Each row below holds a small network's activations on one input, seen along a few directions.
In each table, some parts of the input vary, and every possible input appears once, in random order.
A made-up example of a description, with smaller parts first: one of 3 separate values, together with either a single point or one of 9 places along a line or (one of 6 places along a line, together with one of 8 places around a ring).
Shared parts are said once, and a part with two or three values counts as separate values.
In the rows, zero is written as 128.

Other details of the inputs shift rows strongly along two fixed directions, in all tables alike. That doesn't count.

Table:
R1: [151 124 111 139 136 119 130  93 137  93  81]
R2: [119 131  78 132 128 142 120 105 131  66 114]
R3: [ 85  95 204 142 108 111  87  99 136  55 116]
R4: [143 132  85 125 129 132 111  97 127  84  83]
R5: [136 130  89 108 124 174 116 177 124 148 146]
R6: [ 87 110 177 118 122 108 134 137 106 167 177]
R7: [151 156 107 147 144 149 156 171 142 163 133]
R8: [114 128 164 128 125  99 127 130 160 197 180]
R9: [123 119 100 122 122 149 119 106 106  71 108]
R10: [156 123 122 122 133 120 133  91 118 101  86]
R11: [112 107 213 152 131  85  97  77 160  89 109]
R12: [ 99 118 185 106 106 104 101 125 129 188 177]
R13: [182 143 110 136 125 144 130 167 136 179 121]
R14: [140 154  85 140 143 138 168 156 144 165 141]
R15: [152 139 109 130 140 149 158 181 140 166 123]
R16: [122 131 174 111 122 100 136 120 127 201 178]
R17: [ 83 122 165 104 110 119 119 119 106 163 195]
R18: [156 148  87 123 138 152 173 157 108 169 126]
R19: [128 113 190 119 124 109 112 151 152 200 160]
R20: [160 157  87 125 130 155 104 156 136 167 142]
R21: [ 76 108 222 136 127  73 144  72 130  95 129]
R22: [ 91 106 182 124 125 113 125 168 138 164 168]
R23: [139 147  95 141 141 151 140 175 129 148 148]
R24: [118 120 104 142 140 126 138 118 117  83 105]
R25: [122 121 148 143 133 115 154 106 127  95  95]
R26: [138 143  57 119 126 172 130 160 109 155 152]
R27: [ 78 120 164 136 126  97 133 140 143 162 187]
R28: [ 69  89 209 139 123  82 121  89 122  81 130]
R29: [125 122  96 112 123 153 121 104  96  75 109]
R30: [162 126  88 115 134 147  99 115 134  71  63]
R31: [111 120 151 150 137 108 149 103 137  94  99]
R32: [149 141  87 108 130 128 122  81 111  76  90]
R33: [111 121 125 128 136 112 144  97 102  80 117]
R34: [159 148  79  95 122 153 124 145 105 177 140]
R35: [134 135  92 140 133 160 107 119 129  55 103]
R36: [170 134  95 135 124 145 101 117 129  71  63]
R37: [127 120 175 120 117 108 128 133 134 204 167]
R38: [132 120 166 157 129 115 140 123 144  82  81]
R39: [152 157  56 115 127 144 124 147 140 166 146]
R40: [159 143  84 139 130 158 144 192 120 154 130]
Each input here is: one of 5 places around a ring, together with either one of 3 separate values or one of 5 places along a line.
Q: The inputs of R5 and R30 match in every part but the place on the ring of 5. If R3 is changed in the same way as R5 into R30, which row does it become?
A: R36
Q: The inputs of R19 and R22 match in every part but the place on the ring of 5. If R1 is changed in the same way as R19 into R22, which row does it become?
A: R24
Q: Which other rows does R39 become when the place on the ring of 5 takes its other values? List them by row number.
A: R2, R8, R14, R27
Q: Which other rows does R39 become when the place on the line of 5 takes its other values? List them by row number.
A: R4, R12, R32, R34

Table:
R41: [ 97 112 168 132 124 101 106  73 140  64 109]
R42: [145 129 119 133 129 133 115 131 136 119 115]
R43: [109 122 162 136 123 119 126 157 138 161 160]
R44: [144 131 130 127 130 135 137 135 131 142 122]
R45: [129 136  99 116 126 150 132 155 110 152 149]
R46: [148 156  64 121 134 161 150 166 121 162 148]
R47: [145 132 120 131 137 126 140 130 135 145 116]
R48: [106 118 167 121 118 116 121 123 119 152 162]
R49: [148 130 101 140 137 139 129 135 132  98 100]
R50: [147 144 107 137 134 141 137 152 137 161 135]
R51: [128 136 104 128 132 139 134 126 127 121 131]
R52: [ 65 101 218 120 108  95  99 118 139 157 189]
R53: [116 131 152 144 126 119 139 146 140 151 147]
R54: [119 118 130 134 138 112 134  86 122  68  96]
R55: [121 126 153 132 129 115 144 144 138 177 148]
R56: [113 122 177 124 121 117 117 142 136 164 158]
R57: [138 141  92 122 128 151 147 155 105 155 143]
R58: [147 132  82 122 127 147 118 108 112  76  92]
R59: [147 140  85 122 130 152 142 147 105 147 137]
R60: [125 128 139 138 129 120 151 142 134 156 132]
R61: [134 129  97 118 118 142 111 127 124 124 127]
R62: [ 78 103 198 136 122  87 103  62 143  55 112]
R63: [ 87 112 177 119 117 113 113 125 121 142 164]
R64: [133 137 124 143 134 130 139 141 137 135 126]
R65: [111 133 140 122 124 125 127 134 133 158 164]
R66: [133 118 129 135 134 125 124 107 129  63  78]
R67: [136 126 139 130 130 128 137 133 130 138 121]
R68: [151 148 101 135 134 144 137 153 138 165 135]
R69: [151 134 109 136 138 130 145 126 133 128 105]
R70: [ 78  94 194 131 115  94  93  73 137  60 118]
R71: [102 117 168 122 118 116 123 124 118 155 163]
R72: [ 92 114 175 116 114 116 107 123 124 151 165]
R73: [157 127  98 137 139 140 143 113 126  74  70]
R74: [156 131  91 140 136 142 125 125 132  84  87]
R75: [165 131  88 130 136 142 118 102 127  53  56]
R76: [ 97 120 146 120 120 127 125 152 127 160 175]
R77: [131 132 110 124 135 127 140 123 119 134 131]
R78: [117 128 166 134 124 111 119 128 147 156 149]
R79: [133 128 160 121 121 118 122 131 135 161 140]
R80: [125 122 156 126 127 122 116 123 135 124 123]
R81: [135 122 111 127 134 113 121  75 124  55  76]
R82: [129 124 130 132 133 129 132 131 129 100 103]
R83: [134 130 121 119 120 128 118 116 115 128 129]
R84: [161 141 104 125 133 146 141 147 127 152 120]
R85: [158 144  95 126 125 144 119 161 129 167 136]
R86: [153 142  77 122 137 141 142 126 117 125 115]
R87: [154 135 108 126 134 125 136 128 135 141 109]
R88: [111 121 132 136 133 119 124  90 133  58 100]
R89: [162 149  85 130 131 143 131 152 136 160 125]
R90: [123 123 104 130 133 134 122 111 123  63 100]
R91: [147 143 104 141 136 141 140 149 136 150 127]
R92: [164 136  84 135 138 149 150 129 123  93  80]
R93: [ 96 102 189 130 118  94 105  67 125  67 111]
R94: [104 122 157 126 126 108 137 123 123 145 156]
R95: [109 121 162 119 117 118 120 124 120 157 162]
R96: [141 141 113 140 133 136 142 155 136 157 138]
R97: [ 92 112 161 123 118 117 114 130 130 138 164]
R98: [141 143  83 113 126 158 132 163 106 168 153]
R99: [103 119 180 125 124 113 122 141 135 153 151]
R100: [ 60  93 215 128 116  89 105  90 126  85 138]
R101: [148 137 104 130 130 143 124 156 133 155 134]
R102: [118 125 160 124 126 124 123 147 133 162 149]
R103: [140 124  92 128 132 142 119  94 114  43  75]
R104: [133 129  98 120 121 144 115 128 125 121 129]
R105: [150 139  99 135 136 137 157 150 130 153 120]
R106: [130 146  93 126 131 147 147 156 123 152 153]
R107: [125 123 169 124 122 116 123 128 136 156 143]
R108: [171 138  74 128 139 152 126 119 125  73  67]
R109: [122 116 133 131 137 108 128  78 126  62  92]
R110: [140 130 117 137 132 137 125 145 133 132 125]
R111: [111 133 141 114 118 122 116 137 135 180 171]
R112: [144 134 104 135 133 141 134 158 131 137 127]
R113: [153 140 111 126 135 130 142 142 135 166 130]
R114: [148 138 107 131 131 145 153 157 124 151 122]
R115: [138 133  87 133 139 133 148 112 114  81  95]
R116: [114 127 143 122 120 127 133 140 112 157 160]
R117: [100 107 177 127 127  89 115  69 133  75 110]
R118: [112 124 150 112 110 124 106 134 120 166 167]
R119: [139 136  80 119 130 155 128 149 120 138 137]
R120: [123 125 153 132 130 113 141 137 137 169 143]
Q: Describe the family of inputs behind these rows.
A: one of 2 separate values, together with one of 5 places around a ring, together with one of 8 places along a line
Q: The inputs of R81 and R109 match in every part but the place on the line of 8. If R85 is changed in the same way as R81 into R109, which row does it become?
A: R74
Q: The inputs of R44 and R67 match in every part but the place on the line of 8. If R50 is changed in the same way as R44 into R67, which row does it become?
A: R91
Q: Which other rows does R62 become when the place on the line of 8 takes its other values? List them by row number.
A: R41, R46, R51, R65, R88, R106, R111
Q: Start at R92 and move only the place on the ring of 5, one step at a time. The first step leads to R99. Which rows follow, in order?
A: R112, R64, R105
Q: Which other rows does R116 become when the choice among 2 separate values takes its other values? List them by row number.
A: R92
Q: Which other rows does R45 become when the choice among 2 separate values takes its other values? List them by row number.
A: R99
Q: Which other rows does R47 become when the place on the ring of 5 takes its other values? List them by row number.
A: R68, R80, R84, R101

Table:
R121: [142 128 115 125 129 128 121 111 128 108 106]
R122: [141 129 122 134 131 134 123 127 135 108 107]
R123: [141 129 126 138 138 122 145 123 133 119 104]
R124: [134 125 119 128 127 133 114 121 130 102 110]
R125: [134 127 115 123 129 128 122 107 124 100 108]
R126: [119 133 119 114 123 133 133 137 116 159 159]
R127: [125 131 124 118 122 138 118 148 126 158 154]
R128: [136 131 127 143 139 119 153 122 134 117 107]
R129: [139 134 134 129 128 126 138 145 133 170 139]
R130: [114 130 119 118 122 141 125 147 118 153 160]
R131: [114 133 116 114 123 134 136 137 108 155 164]
R132: [139 129 121 132 129 133 116 124 133 106 109]
R133: [ 43  90 235 127 110  82 100  88 128 102 168]
R134: [130 126 114 124 129 128 124 105 120  96 111]
R135: [123 123 117 128 127 133 117 114 123  92 115]
R136: [128 134 133 139 134 128 149 157 136 161 144]
R137: [148 132 117 131 132 130 130 118 132 114 102]
R138: [132 132 135 134 132 130 141 157 135 162 142]
R139: [139 136 129 122 125 129 124 140 131 169 144]
R140: [140 128 125 138 132 131 130 130 134 110 105]
Q: The inputs of R127 and R125 match in every part but one. If R122 is changed in the same way as R127 into R125, which row does it become?
A: R137
Q: Describe the family of inputs behind these rows.
A: one of 2 separate values, together with one of 10 places along a line
